These are the activations of a small neural network, seen along a few directions. Each row is one input.
Each table varies a few parts of the input and shows all the possible inputs, shuffled.
Descriptions start from the smaller parts, as in this example, which fits no table here: one of 4 places along a line, together with either a single point or one of 9 places around a ring or (one of 3 separate values, together with one of 5 places around a ring).
Shared parts are said once, and a part with two or three values counts as separate values.
In the rows, zero is written as 100.

Other details of the inputs vary at random and push rows far along two fixed directions, the same in every table; ignore that.

Table:
r1: [106 78 101 97 100 29 72 123 114 132 75]
r2: [107 77 104 100 97 32 69 119 114 132 71]
r3: [85 102 98 92 96 116 110 94 92 77 98]
r4: [91 83 101 95 113 121 106 94 92 95 108]
r5: [87 100 103 96 90 119 110 99 91 77 99]
r6: [99 95 90 109 106 120 113 90 88 89 98]
r7: [89 91 102 95 110 127 105 101 89 104 97]
r8: [99 100 92 111 107 124 112 98 86 93 92]
r9: [86 95 96 94 119 120 108 111 85 105 110]
r10: [86 103 97 91 110 112 116 100 104 71 107]
r11: [85 107 100 94 96 120 108 102 90 81 93]
r12: [107 100 137 92 110 119 119 88 72 107 101]
r13: [88 85 97 93 116 119 113 95 97 97 109]
r14: [92 86 102 95 108 128 100 100 85 101 100]
r15: [98 94 87 109 112 116 119 92 94 86 104]
r16: [103 89 108 102 78 25 67 114 117 108 65]
r17: [84 101 95 92 101 112 116 96 98 74 105]
r18: [103 117 137 91 96 112 122 90 73 85 97]
r19: [87 100 100 94 98 114 110 95 94 72 104]
r20: [89 85 99 93 110 124 106 93 90 100 102]
r21: [152 194 78 108 56 130 53 78 176 164 188]
r22: [101 93 95 113 101 122 114 95 87 89 98]
r23: [159 186 84 110 45 138 45 67 176 160 179]
r24: [96 98 102 101 90 19 76 126 116 111 74]
r25: [88 107 95 90 97 118 107 108 87 80 98]
r26: [88 108 93 89 99 115 110 111 87 80 102]
r27: [106 71 111 105 90 32 71 111 119 130 72]
r28: [104 73 105 101 110 25 77 112 131 124 80]
r29: [117 110 128 108 106 115 126 86 70 97 97]
r30: [116 80 99 119 94 22 77 104 120 115 73]
r31: [102 101 85 106 110 119 114 107 83 93 101]
r32: [103 100 87 108 108 121 111 104 83 92 97]
r33: [100 95 89 109 121 115 119 96 99 84 106]
Each input here is: one of 3 separate values, together with either a single point or one of 10 places along a line.
- The inputs of r3 and r6 match in every part but the choice among 3 separate values. If r24 is changed in the same way as r3 into r6, which row does it become? => r21
- List by row number the other rows that have the choice among 3 separate values in common with r1. => r2, r4, r7, r9, r12, r13, r14, r20, r27, r28

Table:
r34: [98 55 95 102 108 42 78 113 108 120 82]
r35: [73 76 112 92 107 93 116 101 85 68 66]
r36: [96 103 91 113 111 152 128 82 87 73 102]
r37: [114 107 107 113 108 84 115 94 97 96 98]
r38: [130 129 73 113 75 104 74 85 143 118 145]
r39: [95 98 115 91 128 149 130 90 76 97 119]
r40: [122 145 66 112 80 106 73 100 146 123 132]
r41: [99 93 127 92 96 30 95 109 106 99 74]
r42: [71 66 96 89 107 87 110 112 80 64 85]
r43: [108 114 103 112 101 150 127 92 59 81 103]
r44: [98 83 106 101 109 102 97 92 107 116 90]
r45: [91 71 88 101 113 44 76 128 112 125 69]
r46: [79 106 87 88 95 90 92 119 109 89 94]
r47: [99 98 115 95 111 158 118 95 59 103 108]
r48: [127 155 117 89 53 108 70 88 126 127 132]
- The inputs of r34 and r38 match in every part but one. If r44 is changed in the same way as r34 into r38, which row does it become? => r36
- Describe the family of inputs behind these rows. => one of 3 separate values, together with one of 5 places along a line
- A walk changes only the place on the line of 5. It starts at r46 and steps to r42. List the rest of the walk in order. => r35, r41, r48
- Which other rows does r48 become when the choice among 3 separate values takes its other values? List them by row number. => r43, r47

Table:
r49: [100 96 115 92 75 56 66 117 110 114 90]
r50: [79 98 103 91 125 142 147 108 51 58 104]
r51: [120 120 122 107 89 56 87 91 129 110 99]
r52: [152 190 107 106 50 130 71 60 175 140 174]
r53: [137 176 115 86 43 138 52 62 174 149 173]
r54: [99 70 77 112 104 60 87 103 107 89 73]
r55: [122 70 137 98 117 65 101 97 89 124 68]
r56: [95 98 97 97 86 69 68 118 121 122 84]
r57: [105 92 107 110 94 50 95 111 85 88 78]
r58: [117 108 106 112 85 43 89 113 108 105 92]
r59: [101 85 86 114 84 66 91 115 97 100 57]
r60: [105 104 110 91 87 44 82 112 109 114 97]
r61: [113 106 85 113 86 58 73 109 115 113 69]
r62: [102 54 95 125 120 66 95 99 95 128 85]
r63: [104 95 111 106 104 47 99 118 89 91 84]
r64: [60 62 84 88 126 156 124 105 73 62 105]
r65: [73 48 93 96 108 62 83 120 106 91 70]
r66: [81 78 97 97 114 54 99 125 94 101 61]
r67: [106 133 90 96 92 177 118 84 70 72 132]
r68: [95 72 82 116 111 54 100 112 113 90 83]
r69: [110 108 91 118 93 52 86 118 122 114 79]
r70: [96 88 125 93 100 50 108 101 101 98 71]
r71: [104 76 104 126 114 69 95 109 85 137 69]
r72: [67 81 125 84 112 158 129 93 64 60 89]
r73: [108 85 101 108 75 57 95 110 83 92 70]
r74: [97 71 88 91 145 186 133 91 68 91 125]
r75: [91 81 112 92 103 43 107 122 80 93 73]
r76: [99 85 84 97 100 47 84 109 133 114 98]
r77: [116 73 107 103 123 70 90 119 90 134 66]
r78: [60 82 95 89 118 164 120 117 63 68 85]
r79: [88 109 113 100 114 172 143 76 65 53 110]
r80: [90 78 113 112 128 154 142 95 30 90 103]
r81: [146 191 78 109 52 132 50 77 175 149 169]
r82: [96 83 85 96 102 49 79 107 133 114 100]
r83: [76 114 84 94 129 176 143 105 72 70 110]
r84: [77 127 84 82 108 185 114 95 87 93 129]
r85: [138 164 69 108 64 133 58 68 176 132 180]
r86: [91 73 84 104 118 53 100 112 117 96 85]
r87: [146 188 110 93 57 121 70 62 178 146 170]
r88: [94 74 86 111 119 53 96 113 113 90 86]
r89: [87 83 125 88 100 56 96 97 97 102 70]
r90: [72 106 102 76 112 172 132 97 52 69 123]
r91: [106 93 113 86 131 180 136 97 43 91 122]
r92: [107 82 116 109 79 61 102 93 95 91 59]
r93: [116 77 134 122 103 52 96 86 93 135 72]
r94: [73 110 85 87 123 177 141 106 69 72 112]
r95: [106 130 104 97 95 180 125 66 84 71 122]
r96: [91 81 115 91 89 57 84 119 89 100 81]
r97: [80 115 86 102 130 176 138 106 69 64 112]
r98: [147 166 62 106 39 141 51 65 184 143 180]
r99: [77 106 116 81 118 172 145 81 69 64 116]
r100: [78 65 86 91 111 58 86 109 110 103 84]
- Describe the family of inputs behind these rows. => one of 4 places along a line, together with either one of 2 separate values or one of 11 places along a line
- The inputs of r65 and r78 match in every part but the place on the line of 4. If r74 is changed in the same way as r65 into r78, which row does it become? => r77
- Which other rows does r55 become when the choice among 2 separate values takes its other values? List them by row number. => r93
- Which other rows does r59 become when the place on the line of 4 takes its other values? List them by row number. => r73, r92, r98
- List by row number the other rows that have the place on the line of 4 in common with r49. => r50, r57, r58, r60, r63, r67, r73, r75, r80, r90, r91, r96
